Here are a small network's activations along a few directions, averaged over the inputs that share one value of a field.
Related values have similar rows: they may be neighbours, one step apart, or belong to one group.
In the rows, zero is written as 500.
Random noise pushes rows far along 16 fixed directions. That doesn't count. These rows show it; they differ only by the noise:
[498 872 450 705 433 423 619 650 467 505 293 428 469 385 573 446 601 466
 528 587 717 492 268 608 279 405]
[449 397 473 469 507 493 412 530 550 569 520 746 546 526 361 646 512 483
 542 474 339 472 593 676 494 266]
[379 375 498 568 437 446 453 614 469 289 476 514 627 777 616 420 718 560
 487 608 531 528 454 448 392 370]
[490 541 420 643 471 395 379 379 273 273 444 506 557 614 580 380 410 483
 596 624 565 572 606 380 494 621]
[390 249 463 503 595 627 396 599 518 489 496 451 471 628 505 585 524 412
 443 562 461 373 541 644 414 431]
[419 687 409 388 769 240 471 599 289 448 501 354 564 548 639 593 455 323
 377 552 309 390 558 542 453 629]
[489 652 523 230 394 539 692 429 644 689 459 431 457 438 594 532 443 587
 425 509 457 650 480 557 447 491]
[553 642 542 618 446 515 637 571 497 302 451 436 428 261 354 594 547 589
 570 382 325 450 320 498 554 494]
[528 521 533 651 458 550 401 554 528 420 531 738 300 462 274 543 468 393
 549 603 544 444 477 555 513 371]
[665 624 651 602 752 354 452 541 466 615 355 563 493 446 530 454 369 429
 505 457 558 358 664 470 382 496]
[428 606 564 598 410 356 652 746 574 641 628 588 353 458 495 398 467 431
 352 583 331 633 293 592 604 413]
[385 354 521 601 618 407 554 585 518 362 526 421 528 633 683 406 486 591
 439 655 401 529 434 411 398 609]
[750 449 686 619 239 567 465 512 455 446 436 545 641 570 361 496 511 477
 528 251 575 611 611 451 474 467]
[506 501 569 598 471 420 529 379 614 468 735 610 421 425 535 423 646 521
 516 523 572 665 282 381 471 564]
[495 500 522 632 308 579 423 472 390 382 398 521 524 583 408 493 399 580
 508 466 410 577 571 630 548 420]
[428 342 485 274 507 684 409 400 592 233 616 548 517 521 401 661 643 517
 493 564 443 371 527 413 415 540]
[424 522 525 572 698 363 372 568 428 557 662 674 484 613 349 602 387 619
 497 529 345 423 547 516 749 544]
[566 310 515 642 541 399 635 707 490 504 438 392 493 695 569 556 434 474
 553 506 501 614 493 430 443 562]


Values of G:
g7: [648 567 501 503 582 427 575 617 515 469 506 526 367 323 369 667 518 217
 506 428 479 419 451 519 416 469]
g9: [464 448 493 498 582 384 404 338 508 604 742 614 285 712 439 636 637 550
 554 469 561 697 403 528 749 361]
g8: [448 402 412 403 549 508 459 446 494 458 434 471 418 518 517 510 628 456
 524 431 421 439 541 588 596 273]
g1: [499 465 537 542 604 507 584 640 479 379 417 404 365 534 520 384 576 566
 618 582 591 356 467 247 639 489]
g6: [474 653 395 410 526 409 510 351 513 409 561 485 290 408 498 586 637 376
 478 518 493 569 360 592 494 391]
g4: [558 548 466 305 475 485 733 621 676 544 516 524 495 356 425 620 464 514
 480 516 438 503 426 411 498 536]
g3: [349 323 351 481 344 565 545 606 509 597 546 440 634 640 489 600 509 504
 476 470 375 620 447 680 532 494]
g2: [560 451 585 412 658 497 444 529 541 636 556 450 471 585 539 447 655 471
 482 436 729 361 513 367 565 492]
g5: [506 542 595 551 716 264 669 597 659 358 697 604 460 290 506 482 503 576
 410 570 262 471 292 321 498 621]
g10: [442 569 730 738 625 579 349 647 550 473 562 632 403 627 317 493 525 736
 371 537 495 307 398 609 613 396]
g11: [472 480 423 468 598 552 378 387 472 393 353 487 619 585 449 689 609 606
 579 391 487 386 582 653 381 352]
g12: [500 428 513 526 275 359 560 476 503 413 542 738 544 597 490 374 542 572
 604 504 383 758 531 357 612 357]
A value of G combines one of 4 hidden first parts with one of 3 second parts; all combinations occur once.
g3 and g8 share the first part; g3 and g12 share the second. Which value has the first part of g12 and the second part of g8?
> g6
g10 and g5 share the first part; g10 and g1 share the second. Which value has the first part of g1 and the second part of g5?
> g4

Values of K:
k3: [582 453 466 511 393 650 454 258 496 214 491 424 538 351 430 567 541 546
 577 414 535 508 482 441 426 619]
k9: [426 503 460 585 408 440 435 661 456 304 541 562 543 776 480 509 527 447
 356 674 540 554 445 547 382 487]
k4: [614 834 384 334 385 535 390 281 400 503 523 658 486 326 346 607 436 271
 596 578 773 492 612 442 382 631]
k6: [362 582 466 626 640 514 423 537 543 382 543 599 546 440 491 450 495 548
 490 701 554 324 416 473 338 657]
k10: [532 370 509 498 516 510 588 442 614 353 732 511 465 469 384 654 557 597
 583 448 389 581 342 314 548 752]
k2: [409 731 349 471 406 434 580 601 392 583 244 485 581 530 559 580 455 541
 554 569 419 545 529 745 443 279]
k5: [459 577 608 714 487 507 299 444 359 404 605 450 251 544 471 338 594 411
 360 490 569 487 375 609 683 391]
k11: [651 512 510 268 539 329 555 487 541 716 522 732 728 271 532 463 398 269
 517 431 368 483 761 391 433 480]
k1: [369 254 530 336 656 497 512 608 613 539 575 487 324 855 506 592 445 623
 358 593 347 514 554 546 654 415]
k8: [337 699 411 682 516 406 438 464 424 261 539 613 644 506 426 532 715 853
 694 549 556 454 274 399 573 505]
k7: [528 627 530 675 333 509 626 420 488 558 430 488 296 454 400 606 255 635
 521 470 340 779 422 718 603 420]
K is arranged as a line.
A walk along K starts at k1 and steps to its neighbour k9. Put k4, k10, k2, k11 in the order it reaches them.
> k11, k2, k4, k10
What is the length, in steps, of the shortest route from k3 to k7?
> 3
